These are the activations of a small neural network, seen along a few directions. Each row is one input.
Each table varies a few parts of the input and shows all the possible inputs, shuffled.
A made-up example of a description, with smaller parts first: values(3) and (point or ring(11) or (line(6) and ring(8))).
Shared parts are said once, and a part with two or three values counts as separate values.

Other details of the inputs shift rows strongly along three fixed directions, in all tables alike. That doesn't count.

A family of inputs:
x1: [-21  23 -16  11 -11   8   4  23   5   4   4]
x2: [-18  -4 -25  -6   3  11 -12   0 -13  -4  -8]
x3: [ 20 -10  19  -4  17  -7  27  -2   0 -11  11]
x4: [ 25 -26  13 -13  15  -2  11 -27  -4   0  -6]
x5: [  4  12 -10  -7   3 -11  13   8  -6 -13  23]
x6: [-11   0   5  10  -6   3 -10   2  11   8 -12]
x7: [-16  11  -5  15 -12  -2 -11   4   4  13  -6]
x8: [-14  13  -2  10 -17   1 -14   3   1  13  -5]
x9: [ -2   8  20   9 -12 -14   2   4  15   9  -2]
x10: [ 13   6  12  -3  18   0  29  10 -13 -21  23]
x11: [ -5   3 -10  -4 -13 -10 -11   0   9   9  -1]
x12: [ -2  12   0  -1   4  -6   5  10 -12 -20  21]
x13: [ 23 -39  17 -10   5  -5  -7 -22  26  22 -28]
x14: [ 18  -7  20  -4  18  -7  24  -3  -2 -12  11]
x15: [-17  12 -38   5   4  24   0   8 -17  -4   5]
x16: [-14  25  10  13  -9   0   4  25   4   0  12]
x17: [ -2 -16   6  -2 -17 -16 -21 -13  16  17 -19]
x18: [ -1 -11 -17 -16  10  20  -2  -3 -18  -9   0]
x19: [  5  -3   5  -1   2 -14   3  -2   0 -10   9]
x20: [-17 -12 -15   7 -15  11 -28 -12   8  26 -32]
x21: [ -1  16   5  11 -17 -16  -2   3  12  14   5]
x22: [ -6  24   8   9 -12 -27   7  16   2  -9  22]
x23: [  9 -28 -27 -18  18  26  -7 -21  -7  -1 -32]
x24: [ 19 -10  14  -5  13  -3   9 -11  -8  -5   6]
x25: [-17  30 -18  13  -6   1  -5  20   1  -3  -3]
x26: [-27  27 -30  15 -12  10  -9  17  -6   9   4]
x27: [ 15   5   9  -8  15  -4  17   6 -13 -24  27]
x28: [-10  -2 -32 -11  16  15  11   5 -28 -20  10]
x29: [ -5  -1 -37 -16  17  16   9   5 -22 -16  12]
x30: [  0  14  19   5 -15 -31  -2   4  11   0  10]
x31: [ -4 -12   8   1 -10 -13 -25 -12  16  11 -16]
x32: [-13  -1 -24   1  -1  18  -2  -4 -12   5 -10]
x33: [-16  11   4   8 -16   8  -9  13   9  12  -8]
x34: [ -1  17   0   8   7   0  13   5 -12 -13  18]
x35: [ -5  26  12   6 -15 -24   3  16  -1  -9  22]
x36: [ 22 -17  28   0 -13 -26 -19 -21  36  22 -32]
x37: [ -3 -11 -14 -10  10  25   8  -1 -15  -6  -6]
x38: [-22  10 -23   5 -15   0 -24   8   9   9  -5]
x39: [-15   3 -10  13 -10   7 -16  -2   4  12 -13]
x40: [  9   4  33   8  -6 -12   1   6  19   4   4]
x41: [  5  17  24  11 -14 -16  -2   6  10   8  11]
x42: [-20 -16 -10   8 -11  16 -26  -5  16  22 -34]
x43: [ 36 -30  31 -19  15 -16   4 -20   6  -4   2]
x44: [-10  -1 -27  -5  16  28  21   9 -22 -16   4]
x45: [ -7   6 -27 -13  15  17  14   8 -34 -27  19]
x46: [  6  -8  24   2  -9  -3  -8  -2  19  15 -12]
x47: [-22  13 -11  12 -17   9 -21   5  -1  13  -9]
x48: [  2  -2 -12  -7  16  22   7  -1 -21  -8   7]
x49: [17 -4 16 -5  3 -2  7 -8 -2  1  6]
x50: [ 41 -33  28 -17  15 -13  22 -21  17   3  -4]
x51: [ 21  -4  18  -2  13  -6  13  -8  -7 -12  15]
x52: [ -6  16  12  14 -14 -14  -5   2   8   9   2]
x53: [ -7  12  18  14 -12  -8  -7  11  14   5   1]
x54: [ 20  -7  14 -13  13 -18  17  -9  -6 -18  16]
x55: [15 -5 16  0  6  0  2 -7  0 -1  6]
x56: [  3 -45 -19 -18  13  31  -4 -24  -5  10 -35]
x57: [ -4  30  14   8  -7 -26   8  21  -4 -15  30]
x58: [  4 -10 -24  -8  11  18   6  -9 -14  -1  -1]
x59: [  9 -20   6  -4   8   1  -6 -20   1   9 -14]
x60: [ 21  12   2  -2  21  -6  26   5  -7 -27  17]
x61: [ -5  -1  -2   7  -6   3  -7   5  18  12 -11]
x62: [-20  -1 -11   4  -9  18 -15   6   1  10 -17]
x63: [ -1 -34 -19 -16  17  31  -3 -19  -9   3 -27]
x64: [  3  14  23   3 -17 -22  -4   9  11   3  11]
Each input here is: line(4) and (point or (values(3) and line(5))).
Question: Changing only the line(4) part turns x51 into x8. The same change can be made to x38. Which row results?
Answer: x11
Question: Changing only the line(4) part turns x16 into x40. The same change can be made to x25. Which row results?
Answer: x60
Question: Change only the line(4) part in x42. List by row number the other rows that result.
Answer: x3, x44, x56
Question: A walk changes only the line(5) part. It starts at x38 and steps to x19. List the rest of the walk in order.
Answer: x31, x12, x27
Question: Change only the line(5) part in x5. List by row number the other rows that result.
Answer: x18, x22, x45, x54

A family of inputs:
x65: [  9  -7  -3 -11  21   7  18  -1 -23 -22  19]
x66: [ 33   7  49  -3   1 -42  14  -3   8 -14  34]
x67: [-19  26   7  10 -23 -16 -14  14  -1   1  15]
x68: [-17  16  -4  17 -15   1  -6  13  17  11 -13]
x69: [-22  -6 -47  -8   2  32 -12   5 -12   1 -16]
x70: [ 39  -2  26  -1  12 -22  23 -15   2  -5  20]
x71: [-18  -2  -8   4  -9  10 -24   2  -2   7 -15]
x72: [-21  -2 -45  -1   0  34 -11  -8 -23  10 -16]
x73: [ 11  19  -8   5  15   2  27   3 -23 -19  25]
x74: [-10 -10  11  12 -11  14 -17  -3  17  21 -30]
x75: [-18  26   7  16 -29 -25 -12  19  21  14   2]
x76: [-11  -3 -11   1 -10  -9 -18  -2   8   9  -9]
x77: [ 42 -49  28 -18  18 -10  -1 -38  22  12 -30]
x78: [-33  18 -39  -2 -15   6 -18  10 -14  -2   2]
x79: [  4  22   3   5   6  -4  37  19  -5 -17  25]
x80: [ 19 -14  -2 -14  22  -3  24  -7 -10 -18  12]
x81: [  6 -10  -6 -10  21  21  14  -1 -21 -18   3]
x82: [ 22 -11   0 -10  21   8  30  -2  -2 -14   8]
x83: [-26  22   3  22 -19   5 -18  16  11  18  -8]
x84: [ 32 -61  -1 -33  21  -6 -13 -50   1   2 -24]
x85: [ 42 -44  36 -20  20  -1  11 -31   8   6 -13]
x86: [  4   3 -20   1  15  12  16  -8 -23  -8  12]
x87: [  3  10   4  -4  10   5  24  12 -18 -19  23]
x88: [ -9  19  18  11 -18 -22 -17   6   6   0   8]
x89: [  4 -41 -40 -22  33  47  13 -20 -21  -7 -23]
x90: [ -9  13   9   9 -25 -33 -28  -1  20  10  -5]
x91: [-28  23 -19  11 -11  19  -8  25  -8   0   4]
x92: [  1  -9  25  12 -15   1 -15  -3  29  25 -22]
x93: [  1   7 -16  -6  22  32  23  12 -25 -19  15]
x94: [  3 -27 -31 -19  22  26   3 -12 -17 -10 -16]
x95: [-11 -45 -17  -6   5  44 -25 -24   4  25 -50]
x96: [-15  -2 -17   1 -17  -3 -28   1  13  15 -17]
x97: [ 13 -18  52   6 -28 -41 -32 -17  41  33 -21]
x98: [-30  49  -3  25 -13   9   3  36  -6  -5  15]
x99: [ 23  -1  12  -9  14 -23  20  -2  -4 -21  20]
x100: [-27  28   5  23 -22   7  -2  25   9  11   0]
x101: [ -9  -4   0   2 -10   2 -21   1   5  10  -9]
x102: [ 23   0  14 -12  10 -26  25   0  -5 -19  26]
x103: [ -9 -24 -16  -2  -4  14 -27 -17  15  26 -38]
x104: [ 11  21  -3  -1  14  -1  32  17  -9 -20  28]
x105: [ -6  20  -3   0   6  -5  11  10 -23 -23  32]
x106: [ 12  -1  59  18 -24 -43 -17  -5  41  25  -6]
x107: [ 22  23  30   4   3 -31  33  12   8 -12  31]
x108: [-30  19 -40   0 -13   8 -20  12 -11  -3   2]
Question: Changing only one part turns x71 into x101. The same change can be made to x68. Which row results?
Answer: x82
Question: Changing only one part turns x83 into x85. The same change can be made to x84. Which row results?
Answer: x78
Question: What do these inputs look like to the network?
Answer: values(4) and (point or (values(2) and line(5)))
Question: Change only the values(4) part in x75. List by row number the other rows that result.
Answer: x69, x80, x94
